A small network was shown many inputs. Here are its activations along a few directions, one row for each input.
In each table, some parts of the input vary, and every possible input appears once, in random order.
A made-up example of a description, with smaller parts first: values(2) and (point or ring(11) or (line(4) and ring(5))).
Shared parts are said once, and a part with two or three values counts as separate values.

Other details of the inputs vary at random and push rows far along two fixed directions, the same in every table; ignore that.

Table:
R1: [-51  12  16 -13   9 -23  -8 -34  -9   0   4]
R2: [  8  40  20 -16 -21   3  -4 -41 -33   6  29]
R3: [-18   3  13 -16 -18  46   4 -27 -16  19  11]
R4: [-43  14  19 -40   4 -14 -17 -20  11  -7  19]
R5: [-21 -36 -23 -59  49 -23   3 -20  20 -43 -15]
R6: [ 46 -31 -17  34  11 -10  34  64  44 -14 -32]
R7: [ 11 -27  -9  26  11 -15  13  11  14   1  -6]
R8: [ -5  38  42 -28 -38  31 -11 -36 -37  45  39]
R9: [-37 -19 -20 -48  47 -21   0  14  37 -37  -5]
R10: [ -9   7  -5   0   4  -9  17  29  15  -3 -13]
R11: [-78  21   2 -39   9   2 -15 -25   4 -16   7]
R12: [-53  15   2 -37  -3 -16  11 -63 -29 -10  15]
R13: [  2 -16  -7  13  15  -1  -1   8  32 -21 -17]
R14: [-38 -29 -44 -42  21 -26  10 -20  15 -13 -17]
R15: [-30 -30 -12 -38  48 -31  -7 -10  42 -36  -5]
R16: [ 29  74  63  31 -50  11 -29 -16 -38  47  32]
R17: [ 25 -26 -34   8  17  10  25   0   9 -39 -18]
R18: [-47 -18  -2  -9  23 -23  -4 -29  -9  -6   7]
R19: [ 48 -49 -27  40  14  -6  33  62  32 -10 -21]
R20: [ 58  -3  -8  25  23   0   6  59  21  -4 -20]
R21: [ -9  13  -1  13  11  11  -6  13   4  -6 -15]
R22: [-48 -21 -28 -41   9  -4 -12 -35  -1 -20  -5]
R23: [ 62 -10   2  39  10  -1  -3  32   0   8   6]
R24: [-6 -6 -9 20 13 16 -8 12 -8 -2 -5]
R25: [-32 -19  -5 -32   0 -22   6 -21 -10 -13 -11]
R26: [ 63  -7  -3  36 -31  22   7  32  -5  -1 -21]
R27: [-53   6   6 -38  26 -13 -27 -30 -17   0  24]
R28: [ 50  -8   5  25 -23  31  35  28  -7  31  -7]
R29: [  6 -14  -9  15   5   6   7  29  36 -22 -17]
R30: [-67   1  -6 -27  11   7 -15 -20  -6 -11  15]
R31: [-27  33  32   5 -22 -13  -7 -28  -7  20   9]
R32: [ 58 -10   3  29  -7   6   4  43  13  10  11]
R33: [-28 -13 -11 -34  30 -11  -9   5   8 -15  16]
R34: [-77 -10   1 -30   5   2 -18 -41  -2 -12  22]
R35: [ 38  71  53  36 -77  44 -13 -26 -52  46  12]
R36: [ 29  10  14  53 -18  20 -11   4 -19  18   8]
R37: [ 65 -40 -28  24  18  -6  42  46  23 -19 -48]
R38: [ 29  55  44  54 -44  25 -18  -5 -28  33   9]
R39: [ -1 -35 -31   5  29 -11  24  41  22 -16 -16]
R40: [ 63 -11   3  35   1  -1  -1  30  14  10   7]
R41: [-71  24  12 -28  11 -18  -8 -30 -14   4   2]
R42: [ 68   9 -14  10 -20   6  -1  25   4  20  -5]
R43: [ -9   0  -9 -11 -20 -11   4 -14 -17  12  -4]
R44: [ 11 -45 -60 -11  25   0  10  16  34 -27 -32]
R45: [ 11   1  -8 -26  -6  -8 -13  -9  -8   4   7]
R46: [ 10  43  38 -16 -46   4 -24 -28 -41  26  25]
R47: [ 57 -18  -6  61  -8  19   6  32  15   4  -8]
R48: [  9  64  46  42 -55  18 -12  -7 -58  62  26]
Each input here is: values(3) and (point or line(5) or (values(2) and ring(5))).
The inputs of R22 and R43 match in every part but the values(3) part. If R3 is changed in the same way as R22 into R43, which row does it become?
> R28
Which other rows does R36 become when the ring(5) part takes its other values? List them by row number.
> R24, R30, R34, R47
Which other rows does R35 become when the values(3) part takes its other values? List them by row number.
> R5, R37
Which other rows does R11 become when the values(2) part takes its other values? List them by row number.
> R30
Which other rows does R45 become when the line(5) part takes its other values? List them by row number.
> R2, R5, R42, R46

Table:
R49: [  2  31  27 -24 -13  -7 -20 -27 -28  19  28]
R50: [-23 -50 -41 -32  40  10   5   7  29 -39 -10]
R51: [ 29 -11  -8  -1  -8  12   6  -9 -18   7   4]
R52: [-10  15  12 -14 -29  28  -9 -34 -17  14  12]
R53: [-12   1 -10  16   6  -7   4  14   1  -1 -14]
R54: [ 77   7   7  16 -17  -3   5  29   2  11   0]
R55: [ 15  -4  14  14   9 -18   6  33  16  16  11]
R56: [-15 -16 -19  13  24   0  13  29  28 -26 -25]
R57: [ 31  22   5  -1 -35  -1  14  -2 -15  16  -6]
R58: [-23  36  30   5  -8  -4 -32 -16 -19  19  27]
R59: [ 25  13   3  12 -28  28  -7   1 -25  26  14]
R60: [ 18  28  11   2 -35  17   8   3  -5  16  -9]
R61: [-85  -7  -5 -39  20 -17  -2 -40  13 -28 -12]
R62: [63 -6 -7 20 11 13  2 60 29 -8 -5]
R63: [  3  -1  -6 -23  19  -9 -13   9   6  -3  11]
R64: [-64 -14  -5 -13  20  11 -15 -25   4 -20   8]
R65: [ 19   7  13  27 -30  10  -1 -20 -24  15   6]
R66: [-37  33  24  14 -28  19 -26 -38 -41  29  29]
R67: [ 18  -8   2  11  23 -18  -5   7   5  -8   0]
R68: [ -7 -16 -30 -21  17  -8  13  17  12 -12 -19]
R69: [-57  15   8 -19   3 -20  -4 -43 -22  -1   3]
R70: [  7  15  -6   0 -10  15   9  23   8   0 -10]
R71: [-15 -28 -16   0  19 -23  32  32  25  -3 -20]
R72: [-18 -59 -38  -6  49 -15  10  -9  13 -37 -16]
R73: [ 28  20   4   1 -23   1  13   2 -20  18  -5]
R74: [ 47 -34 -15  29  33  -6  10  49  45 -27 -26]
R75: [ 17  23  12  25 -30  -6  10  -5 -14  13  -9]
R76: [-91 -20  -5 -42  22  -3 -15 -62   3 -26   6]
R77: [ 36  -5   0  37  19   5  -3  51  29 -13  -6]
R78: [ 28  23  20  -3 -17   9 -11   5   3  11   9]
R79: [  3   7  22  30 -29  12   7   4 -17  39  19]
R80: [-11   3   3 -28 -23   6  -4 -45 -24   7  14]
R81: [  4 -23  -9  -7  31 -28  -1   1  20 -26  -6]
What is each input in this table made of?
> values(3) and (point or (values(2) and ring(5)))
List by row number the other rows that have the values(3) part in common with R72.
> R50, R51, R52, R59, R64, R65, R66, R76, R79, R80

Table:
R82: [-42  39  27 -18 -15  -8 -17 -31 -19  13  17]
R83: [-21  24   8 -49 -33   4  -5 -55 -35  16  14]
R84: [-35   1   8 -23  19  -8 -19 -19   5 -10  15]
R85: [ 59  49  46  57 -49  12 -10  15 -31  49  21]
R86: [-21 -50 -33   3  41 -19  18  13  27 -30 -25]
R87: [-18  -9 -10 -20  21  -7   2  14  20 -14  -5]
R88: [ 93  12  12  67 -17  13   4  57   3  19  -5]
R89: [-62  11   9 -17  -3   8 -14 -30 -10   2  13]
R90: [-42  39  28 -22 -17  -2 -18 -29 -15  13  20]
R91: [ 23 -64 -52 -41  40 -11  18  -2  22 -39 -21]
R92: [-10 -62 -53 -37  29  -3  26 -15  14 -39 -27]
R93: [ 47  31  23  62 -43  32   2  27 -13  31   0]
R94: [ 12   2   1  35  -8   9   5  14  -1   4 -10]
R95: [ 67 -44 -29  31  37   3  16  74  44 -22 -22]
R96: [-50  20  16 -27  -1 -21  -9 -31 -12   6  14]
What is each input in this table made of?
> values(3) and (point or line(4))
The inputs of R91 and R92 match in every part but the values(3) part. If R88 is changed in the same way as R91 into R92, which row does it become?
> R94
